Each row below holds a small network's activations on one input, seen along a few directions.
Each table varies a few parts of the input and shows all the possible inputs, shuffled.
A made-up example of a description, with smaller parts first: one of 6 places along a line, together with either a single point or one of 11 places around a ring or (one of 3 separate values, together with one of 8 places around a ring).
Shared parts are said once, and a part with two or three values counts as separate values.
(in the rows, 128 means zero)

Other details of the inputs shift rows strongly along two fixed directions, in all tables alike. That doesn't count.

A family of inputs:
R1: [136 125  83 131 135  98  99 151 127  94 116 142 127 109 109 131]
R2: [129 148 182 172 144 193 131  51  95 132 107 154  85 180 154  85]
R3: [121 132 121 122 104 101 116 172 112 153 133  98 138 137  98 135]
R4: [136 157 125 116  93 112  65 154  71 108 105 139 105 139  82 116]
R5: [151 134 123 102 116  95  91 157 112 124 117 126 126 103  97 138]
R6: [ 86 131 193 139 168 205 185  53 140 110 100 161  75 117 208 123]
R7: [130 119  79 132 120 101 112 143 124 100 114 137 135 116 105 138]
R8: [162 116 129 101 156 115 140 123 182 129 160 129 155  88 151 125]
R9: [148 110 107 113 125 115 141 128 165 148 162 118 171 107 130 137]
R10: [132 126  80 140 119  97 116 141 130 103 114 127 133 121 109 129]
R11: [110 151 200 149 131 188 123  58  74 151  74 150  63 130 147 114]
R12: [124 155 121 155  81 124  76 125  57 151  91 122 105 152  78 116]
R13: [131 108 150  86 127 117 160 138 157 153 139 110 147  85 142 171]
R14: [154 121  95 120 112 114 100 126 123 127 140 142 154 120  98 122]
R15: [152 155 129 136 107  99  75 156  78 110 103 123 105 168  84 113]
R16: [120 102  94 118 134 110 151 143 160 119 135 125 152  98 135 161]
R17: [152 125 144  90 133  86 139 163 156 122 135 106 133 100 136 135]
R18: [125 118 139  78 105 113 147 157 144 133 144 113 151 104 128 165]
R19: [ 97 124 201 149 177 224 168  44 138 180 134 151 102 116 191 119]
R20: [112 157 122 159  93 132  71 138  57 163  99 117 107 155  75 117]
R21: [133 110 113 118 134 117 146 149 165 153 173 110 169 124 131 127]
R22: [139 145 106 173  96 138  82 116  71 131 123 138 126 198  84  96]
R23: [110 118 154  78 128 130 158 161 155 148 155 108 149 100 142 169]
R24: [126 115 158  98 143 117 168 163 162 150 153  92 149 128 143 165]
R25: [ 87 127 185 165 172 200 188  46 144 144  98 141  80 115 206 124]
R26: [136 122 141  71 111 107 143 154 147 118 138 118 144 100 129 158]
R27: [151 143  91 152  98 119  75 114  90 130 120 141 133 148  82  95]
R28: [135 113 108 117 137 123 137 140 165 160 170 114 172 109 126 137]
R29: [143 148 103 166  94 126  77 110  74 125 113 143 116 172  86  76]
R30: [114 123  87 151 130 109 125 170 127 113 135 114 142 163 107 139]
R31: [141 164 128 148 102 115  59 131  63 129  86 132  91 140  83 102]
R32: [105 106 113 126 153 115 175 155 177 129 149 107 147 113 156 146]
R33: [ 72 123 187 161 186 213 181  60 138 153 107 147  83 112 200 134]
R34: [133 107 128  90 126 137 158 127 170 133 172 132 169 107 148 145]
R35: [141 113 126 115 171 104 165 149 184  86 139 122 134 119 164 142]
R36: [109 123  84 127 104 116 120 153 121 100 127 136 141 133 110 142]
R37: [120 110 130  94 139 146 155 138 170 145 180 128 170 109 146 146]
R38: [146 119 140  91 118  89 152 154 153 129 133 102 141 107 132 142]
R39: [137 115 114 114 165 104 153 139 183 102 134 125 134  83 159 140]
R40: [155 146 100 152 110 110  71 131  92 116 125 141 122 156  90  78]
R41: [ 87 129 176 170 159 185 182  64 131 133  99 138  79 137 194 111]
R42: [122 152 126 156  78 118  86 134  57 144  94 118 101 167  83 106]
R43: [140 111 118 118 142 122 148 152 165 143 177 111 172 145 129 139]
R44: [131 110 101 120 136  91 160 149 169  98 133 117 142 113 143 135]
R45: [162 113 115  98 146 111 121 133 164 123 158 139 158  90 130 131]
R46: [120 136  82 172 104 112 100 146  87 102 107 128 121 185  91 120]
R47: [111 132 208 126 161 215 173  38 140 136 127 164  95 121 200 108]
R48: [105 179 214 195 121 206 101  44  25 139  50 152  28 203 134  79]
R49: [166 114 140 102 163 115 152 134 183 112 166 126 154 123 155 127]
R50: [119 111 149  90 138 124 154 152 157 164 147 105 149  88 137 172]
R51: [138 133  87 152  92 130  74 119  81 143 127 146 141 149  76 111]
R52: [140 130 127 119 101  99 122 161 112 132 127 103 139 156 100 146]
R53: [152 134 105 107 117 117  91 142 125 105 149 149 146 125 106 112]
R54: [138 110 106 119 144  96 161 152 169  89 135 118 145 134 141 147]
R55: [138 137  91 160  88 118  86 127  86 138 130 131 137 168  84  93]
R56: [148 122 135  90 120  95 143 146 153 136 130 106 144  92 127 152]
R57: [125 115 122  94 156 117 155 146 177  84 141 139 134  91 162 146]
R58: [124 152  93 177 117 111  77 133  78  91  89 144  89 161  98  84]
R59: [ 63 129 192 149 175 218 185  69 138 137 115 150  84 124 204 131]
R60: [109 125  77 150 125 110 114 158 128 130 129 116 142 128 104 137]
Each input here is: one of 3 separate values, together with one of 4 places along a line, together with one of 5 places along a line.
Changing only the choice among 3 separate values turns R55 into R41. The same change can be made to R47. Which row results?
> R6
Changing only the choice among 3 separate values turns R22 into R52. The same change can be made to R49. Which row results?
> R15
A walk changes only the place on the line of 4. It starts at R4 and steps to R26. List the rest of the walk in order.
> R18, R23
Which other rows does R19 become when the choice among 3 separate values takes its other values? List them by row number.
> R33, R50
Which other rows does R2 become when the place on the line of 5 takes its other values? List them by row number.
> R14, R27, R29, R47

A family of inputs:
R61: [127 128 147 118 161 137 139 124 147 103 123 142 110 111 162 131]
R62: [110 147 161 147 156 166 122  93 109 107  96 152  76 134 154 101]
R63: [106 125 125 146 156 155 155 114 152 119 138 130 128 144 156 124]
R64: [124 154 213 139 125 167 128  85  82 182  93 115  82 145 135 117]
R65: [121 149  29 192  84  94  47 166  66 110 112 128 133 184  49 101]
R66: [147 119  12 138  94  56  76 212 126  96 159 114 189 155  47 142]
R67: [154 108 118  90 145 105 170 132 199 104 162 127 164  85 160 138]
R68: [110 144 156 159 157 159 125  90 113 119  91 147  73 119 162 106]
R69: [147  92 112  98 159 115 167 140 197 119 180 131 175 106 162 140]
R70: [143 121  22 129  75  45  74 212 102  76 127 122 165 160  51 140]
R71: [127 157  90 117  39  99  31 180  33 156 114 118 139 160  18 127]
R72: [174 128  20 125  80  47  57 181 113  94 133 127 176 134  42 121]
R73: [124 153 216 119 122 166 132  97  91 169 108 115  88 150 139 116]
R74: [123 154 215 129 119 163 136  99  91 171 108 114  88 143 140 114]
R75: [129 147 162 154 140 181 121  59 106 114 105 165  91 147 158  95]
R76: [ 98 140 142 175 153 183 135  88 114 124 117 147 101 166 158 110]
R77: [112 146 167 160 159 173 119  83 101 112  92 158  70 132 152 107]
R78: [137 101 159  46 122 112 169 167 178 172 174  95 179  65 135 196]
R79: [157 129  27 123  98  39  55 210 111  89 122 121 159 124  44 132]
R80: [171 132  30 113  77  55  59 184 113  82 142 131 174 145  47 115]
R81: [110 136 150 177 148 184 132  68 107 133 119 160  95 151 154  80]
R82: [100 129 153 165 146 167 152  85 111 110  95 147  85 147 158 123]
R83: [ 98 145 195 127 109 178 125  89  86 192 105 124  94 115 138 135]
R84: [137 135 192 106 122 129 145 124 126 175 124  97 115 118 143 138]
R85: [ 92 153 203 129 106 189 125  86  74 185 105 132  89 125 133 125]
R86: [123 173  72 188  84 110  22 147  25  91  76 155  84 177  46  75]
R87: [130 151 215 129 122 165 128  96  87 173 109 118  89 147 133 125]
R88: [121  97 113 103 146  98 192 156 193  98 146 114 152  99 164 157]
R89: [158 113 180  55 128  99 168 166 175 159 165  88 162 101 148 171]
R90: [127  91 102 103 152  90 187 154 196 106 140 110 159  94 156 167]
R91: [101 143 195 124 117 182 129  87  85 193 101 124  98 115 132 139]
R92: [120 104 104 117 158 115 181 153 201 115 169 112 168 109 161 149]
R93: [142  95 103 115 154 109 162 135 192 129 169 123 166  97 157 133]
R94: [140 173  63 200  67 120  15 109  20 105  76 159  92 187  46  65]
R95: [122  97 106 112 145  94 182 151 188 106 137 110 147  97 163 159]
R96: [153  84 106  93 162 105 174 147 211 121 189 125 186  92 155 150]
R97: [123  95 113  93 149 100 189 156 195  95 147 114 154 105 163 160]
R98: [115 130 148 160 152 180 133  73 117 129 126 157 103 153 154  87]
R99: [165  98 115  80 151 100 170 137 209 104 171 126 176  80 156 156]
R100: [116 130 185  86 114 157 140 125 119 176 135 118 130 107 139 159]
R101: [148  88  98 105 161 103 168 140 203 129 173 122 180  93 150 142]
R102: [ 94 141 139 191 159 184 137  74 111 137 102 143  93 158 153 106]
Changing only one part turns R79 into R62. The same change can be made to R91. Which row results?
> R71
Changing only one part turns R73 into R84. The same change can be made to R63. Which row results?
> R65
Describe the family of inputs behind these rows.
> one of 6 places around a ring, together with either one of 2 separate values or one of 5 places around a ring
A walk changes only the place on the ring of 5. It starts at R86 and steps to R67. List the rest of the walk in order.
> R81, R92, R88
A walk changes only the place on the ring of 5. It starts at R75 and steps to R61. List the rest of the walk in order.
> R70, R76, R69

A family of inputs:
R103: [127 151 132 155 120 137  96 112  85 105  96 146  91 156 114  99]
R104: [150 129  89 108  98  87  90 167 117 123 137 123 155 124  81 132]
R105: [111 105 153 110 177 134 200 121 192 105 129 124 120  91 195 156]
R106: [120 107 178  97 155 158 189 112 183 175 167 109 154 101 177 153]
R107: [125 135 156 156 146 178 132  74 118 136 128 151 109 150 153  97]
R108: [111 151 150 147 102 142 101 123  69 145  95 126  94 154 104 120]
R109: [135 112 170  99 176 125 189 115 191 112 128 122 117  81 192 146]
R110: [135 110 166  99 171 141 189 109 193 119 149 127 135  97 191 141]
R111: [113 151 146 150 104 149  99 118  72 153 103 126 103 158 102 117]
R112: [156 126  71 129 110  84  93 159 129 116 143 125 160 134  88 118]
R113: [136 106 169  95 161 157 181  98 188 157 167 127 153  90 181 144]
R114: [131 120  58 137 111  87 105 170 128 102 135 125 154 140  92 131]
R115: [110 136 100 184 123 159 103 100  91 129 121 150 117 169 113  96]
R116: [130 122  62 135 110  81 106 174 126  93 127 123 146 136  93 136]
R117: [148 133  97 103  98  76  91 177 113 107 121 120 138 116  84 140]
R118: [114 148 142 154 102 154  98 113  73 160 113 128 110 161 101 113]
R119: [108 139 103 180 124 154 103 104  91 121 111 148 109 166 114 100]
R120: [118 144 177 135 137 165 130  88 106 135 101 142  87 125 150 116]
R121: [121 140 170 142 136 176 128  78 109 150 119 145 103 132 147 109]
R122: [160  97  71  43  98  16 137 250 186 115 170  74 205  81  87 196]
Describe the family of inputs behind these rows.
> one of 4 places along a line, together with one of 5 places along a line
Changing only the place on the line of 4 turns R119 into R112. The same change can be made to R116. Which row results?
> R103
Which other rows does R120 become when the place on the line of 5 takes its other values? List them by row number.
> R104, R113, R117, R121
A walk changes only the place on the line of 5. It starts at R122 and steps to R108. List the rest of the walk in order.
> R111, R118, R106
